Each row below is a small network's average activation on inputs in which a field has the value named, seen along a few directions.
Related values have similar rows: they may be neighbours, one step apart, or belong to one group.
(in the rows, 500 means zero)
Strong random noise was added to every row along 3 fixed directions; ignore it. To show where, here is one row again and again, with new noise each time:
[407 363 421 364 549 496 529 524 563 386 414 515 416]
[414 599 476 398 541 587 446 458 448 583 598 387 639]
[384 536 514 286 696 658 445 542 560 607 384 592 396]
[498 389 373 558 504 493 538 432 503 500 611 404 600]
[413 595 468 404 514 568 451 452 437 558 616 361 661]


Field ZAR:
seko: [660 387 465 693 400 475 577 508 643 532 525 695 469]
kun: [565 221 371 687 312 230 627 465 536 373 385 509 407]
sim: [494 454 400 663 442 474 553 485 515 314 437 461 349]
lili: [690 485 647 489 520 495 482 548 540 585 424 683 418]
vuze: [520 254 581 415 393 309 645 562 557 227 478 489 470]
vam: [601 377 535 641 917 692 509 483 601 740 185 828  48]
zug: [539 653 566 673 574 549 465 369 332 685 824 280 808]
tadek: [537 576 492 431 243 255 491 575 449 371 556 377 698]
nemeg: [586 304 503 471 855 617 517 700 754 748 269 919 132]
sume: [451 742 535 506 510 619 450 440 425 500 746 316 681]
rap: [430 431 445 503 574 554 476 515 498 550 529 474 535]
noban: [502 479 346 639 452 420 509 405 431 485 509 421 506]
posis: [577 346 505 620 532 552 572 575 609 488 572 655 431]
dono: [748 410 497 847 542 479 524 395 505 660 450 647 402]
fuvo: [484 717 541 521 291 528 462 442 435 516 500 402 631]
Each value of ZAR is a pair of two hidden parts, and every pair occurs once (3 first parts, 5 second parts).
- zug and vuze share the first part; zug and rap share the second. Which value has the first part of rap and the second part of vuze? => nemeg
- dono and lili share the first part; dono and kun share the second. Which value has the first part of kun and the second part of lili? => tadek

Field MON:
gosu: [746 179 386 783 354 392 665 552 742 537 540 705 527]
bam: [714 287 436 949  99  99 596 367 342 347 635 207 775]
lipad: [418 703 555 364 559 432 443 482 403 716 775 380 824]
kad: [337 619 361 417 384 486 478 451 505 373 297 418 429]
godef: [461 529 706 215 333 359 552 553 499 168 526 487 529]
meb: [117 783 474  45 641 752 348 662 508 477 301 482 354]
mezu: [662 655 613 827 173 388 511 375 359 305 698 256 784]
nibim: [558 199 272 541 594 405 579 377 472 446 489 410 427]
rukag: [560 183 312 767 387 396 652 389 524  69 407 444 241]
tima: [650 419 479 635 260 133 569 538 411 401 726 321 852]
bosid: [377 646 546 571 697 770 475 403 364 703 706 379 641]
vitu: [317 691 597 304 611 475 408 503 380 522 194 446 253]
pido: [501 334 334 434 333 457 525 613 567 269 708 416 671]
tam: [361 661 648  69 483 621 361 679 606 486  17 901 101]
paz: [634 109 445 674 640 497 628 469 616 433 748 578 463]
Each value of MON is a pair of two hidden parts, and every pair occurs once (3 first parts, 5 second parts).
- tima and nibim share the first part; tima and godef share the second. Which value has the first part of godef and the second part of nibim? => bosid
- vitu and lipad share the first part; vitu and rukag share the second. Which value has the first part of rukag and the second part of lipad? => paz
